A small network was shown many inputs. Here are its activations along a few directions, one row for each input.
In each table, some parts of the input vary, and every possible input appears once, in random order.
A made-up example of a description, with smaller parts first: one of 4 places along a line, together with either a single point or (one of 2 separate values, together with one of 5 places around a ring) or one of 11 places along a line.
Shared parts are said once, and a part with two or three values counts as separate values.
(in the rows, 100 means zero)

Other details of the inputs vary at random and push rows far along three fixed directions, the same in every table; ignore that.

Rows:
R1: 149,88,110,97,61,99,77,112,80,99,90,109,131,89
R2: 96,100,116,99,102,127,118,94,108,105,131,105,102,76
R3: 150,98,104,100,52,94,84,104,77,101,90,114,125,86
R4: 99,93,116,85,105,126,114,97,112,122,128,102,106,80
R5: 131,101,106,114,66,91,64,133,75,107,98,131,137,81
R6: 90,105,113,82,102,111,126,112,107,106,119,100,88,70
R7: 89,95,114,86,103,129,117,111,114,110,113,102,92,74
R8: 63,102,45,104,99,95,102,92,80,95,122,75,99,120
R9: 82,105,149,108,155,69,115,80,152,96,71,106,81,116
R10: 64,107,161,118,149,86,116,93,142,86,68,87,91,115
R11: 73,113,46,102,105,97,99,80,73,95,121,86,90,123
R12: 72,91,41,84,108,107,95,101,85,106,105,87,82,126
R13: 139,82,109,81,59,89,84,118,83,102,90,102,139,90
R14: 106,94,109,77,110,125,112,110,123,123,116,108,87,80
R15: 93,100,117,103,98,130,117,111,110,101,118,97,85,70
R16: 111,107,107,84,111,107,121,104,115,112,122,115,76,72
R17: 150,86,102,83,68,97,78,118,89,108,89,110,139,95
R18: 74,110,42,107,101,113,97,89,78,94,107,93,69,121
R19: 118,96,147,127,107,70,73,98,109,68,28,106,116,121
R20: 95,114,113,106,93,125,122,105,110,101,119,103,79,69
R21: 57,99,85,115,159,64,82,62,119,91,73,84,94,174
R22: 112,92,36,117,57,90,58,106,49,80,79,81,129,134
R23: 105,108,113,94,103,107,121,88,109,115,132,105,93,73
R24: 105,97,111,79,107,102,126,98,114,115,135,110,101,82
R25: 87,98,118,78,103,120,121,116,113,108,118,97,91,77
R26: 115,109,113,95,102,116,117,88,115,117,134,115,89,82
R27: 127,93,146,124,108,68,68,94,112,78,27,106,111,123
R28: 63,95,43,103,104,119,93,106,83,95,105,78,87,121
R29: 78,108,156,115,149,71,116,70,138,99,82,98,98,117
R30: 119,108,145,125,103,50,80,95,112,68,29,104,111,116
R31: 55,120,87,140,149,76,89,49,106,78,70,88,85,165
R32: 135,88,110,90,60,101,82,120,79,99,87,100,142,90
R33: 95,115,118,103,97,110,126,97,104,104,134,96,99,70
R34: 142,80,102,86,64,103,83,129,84,102,73,109,124,87
R35: 61,103,44,100,104,100,105,106,78,91,108,77,81,120
R36: 122,94,28,101,64,72,65,107,51,87,66,95,103,129
R37: 65,98,49,105,103,117,91,94,79,99,117,74,103,127
R38: 106,97,155,124,101,56,78,99,112,73,41,87,141,128
R39: 154,82,101,91,65,99,80,124,88,97,80,117,114,87
R40: 111,96,114,91,109,122,114,93,114,114,134,113,96,84
R41: 96,97,111,81,103,109,125,107,114,114,118,105,85,70
R42: 64,96,46,90,104,104,95,90,80,101,118,80,102,128
R43: 96,113,118,110,90,122,122,93,107,103,133,100,95,73
R44: 89,107,38,96,111,92,95,80,82,105,124,95,85,127
R45: 75,122,157,130,146,79,117,83,136,82,71,94,78,107
R46: 91,103,116,86,99,108,127,99,107,108,133,98,104,74
R47: 115,107,108,92,103,119,120,101,118,114,121,120,73,77
R48: 102,92,114,73,110,114,118,115,120,116,120,107,86,83
R49: 64,106,44,120,114,106,72,115,78,111,114,112,76,118
R50: 149,94,103,98,54,97,87,117,78,96,77,119,108,85
Each input here is: one of 2 separate values, together with either a single point or (one of 4 places along a line, together with one of 6 places around a ring).
Changing only the choice among 2 separate values turns R38 into R10. The same change can be made to R44. Which row results?
> R16
Changing only the choice among 2 separate values turns R49 into R5. The same change can be made to R41. Which row results?
> R29
A walk changes only the place on the line of 4. It starts at R26 and steps to R3. List the rest of the walk in order.
> R31, R43
A walk changes only the place on the line of 4. It starts at R24 and steps to R29. List the rest of the walk in order.
> R46, R8
Which other rows does R43 become when the choice among 2 separate values takes its other values? List them by row number.
> R20
A walk changes only the place on the ring of 6. It starts at R36 and steps to R50. List the rest of the walk in order.
> R27, R34, R12, R41
Which other rows does R47 become when the place on the ring of 6 takes its other values? List them by row number.
> R9, R14, R16, R39, R48

Rows:
R51: 98,104,111,100,128,68,97,81,115,102,85,111,94,119
R52: 83,104,92,123,104,96,88,91,91,75,71,82,100,122
R53: 127,93,83,86,83,82,89,102,91,105,98,107,105,108
R54: 89,102,113,110,131,84,91,102,114,105,74,113,89,118
R55: 95,94,87,90,109,124,106,106,109,118,111,105,78,92
R56: 105,93,115,91,91,93,94,113,101,103,101,93,121,94
R57: 91,108,67,100,87,110,110,93,84,101,120,88,89,96
R58: 100,105,87,95,101,113,119,91,104,106,120,104,77,86
R59: 76,110,92,125,109,80,84,100,87,82,78,92,103,118
R60: 113,106,115,105,80,103,110,96,92,87,95,91,109,90
R61: 106,106,114,95,88,83,107,104,92,97,105,98,124,90
R62: 95,99,89,87,104,111,121,90,107,108,126,96,94,91
R63: 128,99,88,116,85,111,68,88,85,108,109,120,124,110
R64: 79,108,71,104,95,109,101,111,78,104,121,96,88,91
R65: 96,98,65,96,95,125,100,102,88,99,110,97,76,98
R66: 90,103,21,101,69,106,95,98,55,92,117,77,97,114
R67: 104,94,90,78,105,115,117,85,106,112,122,101,81,97
R68: 84,95,91,95,103,126,111,107,108,109,116,100,88,90
R69: 75,98,92,106,114,75,84,97,94,90,84,87,121,127
R70: 109,91,113,96,88,115,97,113,102,96,85,101,106,95
R71: 105,106,85,93,104,112,116,90,105,111,119,106,73,87
R72: 95,102,141,105,98,100,106,120,106,101,100,106,115,80
R73: 74,99,72,97,95,112,100,115,82,111,120,97,95,98
R74: 83,102,94,106,100,122,112,103,98,103,120,92,83,82
R75: 90,100,91,98,101,128,111,100,101,98,115,97,78,87
R76: 107,114,113,107,85,86,106,105,89,93,102,102,113,84
R77: 87,102,92,110,106,78,97,80,98,85,81,80,115,127
R78: 128,94,105,85,93,92,101,95,106,106,93,107,103,94
R79: 126,111,129,97,100,91,108,101,116,104,98,118,90,80
R80: 95,98,64,98,98,119,100,106,90,103,113,99,78,93
R81: 116,99,110,91,88,87,103,103,103,98,104,104,112,96
R82: 112,92,85,97,84,99,85,123,89,101,88,108,104,105
R83: 99,98,87,97,108,120,108,101,105,110,115,108,70,85
R84: 119,105,109,99,82,102,106,96,99,90,91,103,101,91
R85: 94,114,89,117,109,76,92,87,100,85,81,96,95,126
R86: 113,84,86,88,84,97,88,109,91,98,91,95,118,104
R87: 90,92,91,108,113,99,86,95,104,90,66,97,93,132
R88: 104,98,111,99,93,97,95,122,97,102,93,113,109,91
R89: 86,103,71,91,92,102,110,98,86,102,133,83,105,102
R90: 86,116,117,120,113,77,102,83,111,87,85,95,96,114
R91: 114,107,144,125,98,118,93,86,105,106,120,112,133,88
R92: 122,98,83,101,85,94,81,117,87,99,89,111,92,99
R93: 90,104,87,123,110,83,82,101,96,84,77,97,92,125
R94: 107,98,135,97,104,99,104,120,112,109,94,121,101,83
R95: 90,106,116,86,116,102,126,95,113,114,135,107,92,82
R96: 93,104,112,85,119,102,128,93,115,117,132,113,89,81
R97: 87,94,91,80,114,107,108,106,105,117,127,107,94,92
R98: 91,115,89,97,104,102,116,98,97,106,127,107,85,86
R99: 115,88,85,96,83,105,86,117,91,100,83,105,104,102
R100: 86,108,87,122,115,79,82,101,91,88,75,102,94,120
R101: 131,95,34,92,60,93,73,99,59,90,80,98,98,122
R102: 123,81,83,83,89,95,85,107,93,108,88,102,109,105
R103: 66,117,99,112,126,107,117,68,111,93,105,83,74,114
R104: 124,98,108,91,92,86,102,103,103,104,102,106,108,98
R105: 95,93,91,86,107,131,107,104,108,113,111,104,76,94
R106: 117,92,84,94,85,98,80,121,92,107,87,110,101,105
R107: 82,107,119,126,118,85,96,97,109,87,82,94,93,113
R108: 88,97,116,84,119,114,118,105,121,116,131,99,95,84
R109: 99,113,87,95,103,108,114,97,104,107,126,105,78,88
R110: 108,94,111,88,97,89,96,114,100,106,99,106,118,93
R111: 83,106,97,125,143,118,89,58,116,119,125,117,86,126
R112: 105,94,116,100,84,114,99,113,98,97,86,93,109,95
R113: 107,114,112,104,84,85,103,104,90,97,99,106,108,84
R114: 116,103,118,122,88,113,80,86,93,109,115,113,131,98
R115: 99,110,62,90,97,99,102,97,86,112,121,111,77,96
R116: 125,104,107,95,86,102,104,94,101,92,89,106,96,90
R117: 99,107,120,136,124,102,79,68,111,102,99,113,115,126
R118: 79,109,119,127,118,87,97,97,109,81,83,92,99,111
R119: 73,98,48,98,116,99,100,71,90,93,104,79,85,141
R120: 92,96,88,77,116,105,104,104,107,123,123,109,90,92
R121: 97,109,88,98,100,114,120,93,102,104,122,98,82,86
R122: 103,92,91,92,81,91,87,115,87,95,100,87,129,104
R123: 122,87,133,80,105,107,103,101,120,107,92,108,103,89
R124: 99,100,115,104,86,102,96,121,98,96,96,96,117,92
R125: 79,95,119,109,121,88,99,87,116,90,82,83,115,117
R126: 105,102,113,112,84,105,100,111,94,87,92,94,109,83
R127: 93,105,88,96,111,110,105,108,98,114,119,116,72,83
R128: 96,94,112,99,132,80,90,93,122,104,81,103,97,123
R129: 106,100,115,93,87,81,104,102,92,101,105,104,117,92
R130: 116,89,110,86,97,93,94,112,107,104,99,107,113,97
R131: 83,91,95,106,113,85,88,90,101,93,78,82,112,129
R132: 53,108,125,112,141,123,121,85,129,97,103,83,83,107
R133: 102,98,139,92,103,91,106,112,109,109,104,103,121,84
R134: 124,94,109,98,92,109,94,107,99,97,84,109,88,90
R135: 118,98,84,105,84,96,85,119,85,94,90,108,97,98
R136: 78,99,118,118,118,96,97,95,115,93,73,91,101,116
R137: 120,111,107,99,92,86,102,104,94,100,97,116,100,87
R138: 105,102,159,100,108,108,113,118,132,104,98,115,104,74
R139: 119,85,111,82,95,106,96,104,104,101,90,100,110,99
R140: 102,97,114,103,86,101,96,120,99,102,93,99,112,92
R141: 91,103,88,103,104,122,111,104,101,103,116,97,80,84
R142: 125,90,85,85,80,95,96,96,89,95,92,99,109,108
R143: 115,95,114,93,83,98,108,93,97,96,97,90,115,97
R144: 89,105,87,118,117,78,82,99,93,90,73,108,90,120
R145: 88,104,115,111,114,73,101,84,111,92,89,90,107,123
R146: 117,85,108,86,96,99,97,108,106,104,93,104,112,96
R147: 104,93,141,89,97,109,110,103,114,95,98,90,122,85
R148: 114,96,113,96,84,92,108,97,98,100,99,92,115,94
R149: 115,84,88,85,83,103,90,107,89,96,89,92,117,108
R150: 107,100,139,106,92,113,108,105,107,91,90,99,99,77
R151: 59,97,102,98,135,111,111,76,118,102,107,78,89,119
R152: 101,93,90,104,76,106,91,117,84,93,87,90,119,100
R153: 112,97,116,93,82,99,109,95,96,90,99,87,119,96
R154: 101,95,63,83,96,107,108,91,95,108,122,95,91,104
R155: 86,117,116,123,113,78,103,85,108,83,86,91,102,112
What is each input in this table made of?
> one of 5 places along a line, together with either a single point or (one of 4 places along a line, together with one of 5 places around a ring)
Changing only the place on the line of 5 turns R148 into R62. The same change can be made to R103. Which row results?
> R84
Changing only the place on the line of 5 turns R147 into R123. The same change can be made to R152. Which row results?
> R55
Which other rows does R143 become when the place on the ring of 5 takes its other values? List them by row number.
> R103, R112, R150, R151
A walk changes only the place on the line of 4. It starts at R69 and steps to R122. List the rest of the walk in order.
> R125, R147
Which other rows does R120 become when the place on the line of 5 takes its other values? List them by row number.
> R69, R97, R110, R133
